Each row below holds a small network's activations on one input, seen along a few directions.
Each table varies a few parts of the input and shows all the possible inputs, shuffled.
A made-up example of a description, with smaller parts first: one of 2 separate values, together with either a single point or one of 11 places around a ring or (one of 5 places around a ring, together with one of 6 places along a line).
Shared parts are said once, and a part with two or three values counts as separate values.
In the rows, zero is written as 100.

Rows:
x1: 92 69 147 92 90 67 66 120 57 41 139
x2: 111 122 95 71 117 102 44 134 87 103 130
x3: 86 42 110 89 96 49 151 89 136 67 110
x4: 110 126 99 100 107 73 16 141 111 71 132
x5: 116 47 114 129 86 118 72 126 24 58 69
x6: 135 70 139 146 95 136 99 97 19 53 58
x7: 102 36 135 153 74 128 169 80 98 87 38
x8: 116 125 88 85 120 88 30 125 105 84 135
x9: 162 75 98 93 67 127 74 102 36 99 147
x10: 79 140 96 105 115 110 161 53 131 127 87
x11: 90 131 117 77 134 111 51 133 76 96 94
x12: 88 100 65 63 116 74 143 103 134 144 89
x13: 118 26 73 99 74 108 147 87 116 127 81
x14: 120 55 102 105 70 117 54 108 23 101 111
x15: 180 108 116 121 73 141 90 69 52 83 162
x16: 52 153 104 119 87 102 148 89 142 109 71
x17: 88 145 124 92 128 111 44 124 81 90 79
x18: 98 103 65 68 90 68 134 113 143 138 98
x19: 57 140 97 114 99 100 139 51 144 104 81
x20: 84 109 49 106 101 50 109 109 180 88 113
x21: 84 104 55 91 88 59 112 103 162 110 114
x22: 79 99 66 66 118 76 145 105 133 141 75
x23: 96 156 144 96 107 129 60 85 60 100 109
x24: 54 125 78 101 118 88 136 89 142 114 65
x25: 95 116 118 80 113 89 42 130 61 133 122
x26: 133 78 85 150 76 135 163 43 143 111 160
x27: 89 115 116 74 137 99 49 129 68 112 110
x28: 85 13 107 132 60 105 144 105 102 93 50
x29: 134 38 65 104 75 113 152 71 124 133 128
x30: 93 162 136 101 127 122 58 105 89 81 86
x31: 116 159 128 94 133 116 63 74 85 81 87
x32: 56 114 70 86 110 88 136 109 138 125 70
The inputs of x14 and x13 match in every part but one. If x6 is changed in the same way as x14 into x13, which row does it become?
> x7
Describe the family of inputs behind these rows.
> one of 2 separate values, together with either a single point or one of 5 places along a line or one of 10 places along a line
Which other rows does x5 become when the choice among 2 separate values takes its other values? List them by row number.
> x28

Rows:
x33: 121 100 129 121 83 148 57 85 41 81 109
x34: 102 133 116 104 130 107 48 121 83 79 113
x35: 94 103 77 87 92 83 101 106 119 100 131
x36: 119 96 81 89 98 84 85 116 89 103 132
x37: 86 122 98 117 103 86 152 85 139 122 78
x38: 75 128 134 84 120 90 71 112 93 114 78
x39: 129 103 105 94 101 93 49 125 81 88 128
x40: 69 135 94 90 112 99 108 97 112 98 47
x41: 97 82 66 92 91 90 125 92 127 120 118
x42: 107 23 124 135 73 115 145 84 73 74 68
x43: 98 76 77 87 98 103 158 78 143 121 99
Describe the family of inputs behind these rows.
> either one of 2 separate values or one of 9 places around a ring

Rows:
x44: 19 147 84 87 139 60 124 119 190 98 50
x45: 75 126 123 102 103 111 135 55 105 117 64
x46: 103 62 86 110 63 93 114 119 101 101 84
x47: 82 107 85 117 74 133 119 98 93 105 84
x48: 147 176 116 65 139 109 16 130 84 80 148
x49: 130 155 134 98 117 91 25 130 59 63 132
x50: 90 110 95 117 109 132 116 57 111 111 54
x51: 110 58 122 90 107 129 44 112 9 72 100
x52: 99 38 45 86 75 89 138 79 140 108 137
x53: 111 103 102 85 132 113 31 144 24 75 108
x54: 124 47 88 121 91 115 148 101 154 109 111
x55: 119 88 179 136 81 137 63 85 47 59 118
x56: 102 79 93 118 62 83 105 103 95 107 69
x57: 122 51 102 123 87 77 138 99 105 104 93
x58: 112 46 81 108 76 85 150 76 136 104 132
x59: 73 137 120 96 112 89 159 84 96 115 69
x60: 83 171 45 41 133 52 75 109 151 173 147
Describe the family of inputs behind these rows.
> either one of 2 separate values or one of 5 places along a line or one of 10 places along a line

Rows:
x61: 106 106 68 88 96 70 119 87 166 114 146
x62: 74 155 79 58 132 61 80 127 145 133 114
x63: 93 100 59 54 113 52 106 124 144 124 140
x64: 117 137 120 74 126 80 25 135 59 79 128
x65: 156 46 100 132 69 127 102 88 79 84 153
x66: 57 70 86 94 72 82 148 101 126 118 55
x67: 100 43 124 124 74 112 96 116 51 61 80
x68: 87 50 71 114 69 106 167 72 139 124 79
x69: 135 23 116 144 59 130 115 91 68 83 104
x70: 102 71 64 104 76 98 160 66 148 117 134
x71: 86 84 143 126 93 143 103 77 40 74 64
x72: 103 131 151 121 125 131 68 95 52 80 60
x73: 108 164 138 93 130 106 34 118 45 94 86
x74: 61 158 107 102 126 111 119 81 134 119 43
x75: 149 85 88 98 92 108 63 106 82 79 162
x76: 71 179 98 86 141 83 95 108 139 121 67
x77: 137 84 94 72 108 82 47 139 62 80 153
x78: 59 113 91 116 99 119 153 68 122 116 33
The inputs of x69 and x68 match in every part but one. If x67 is changed in the same way as x69 into x68, which row does it become?
> x66
Describe the family of inputs behind these rows.
> one of 2 separate values, together with one of 9 places around a ring
Which other rows does x64 become when the choice among 2 separate values takes its other values? List them by row number.
> x62
Which other rows does x61 become when the choice among 2 separate values takes its other values? List them by row number.
> x75
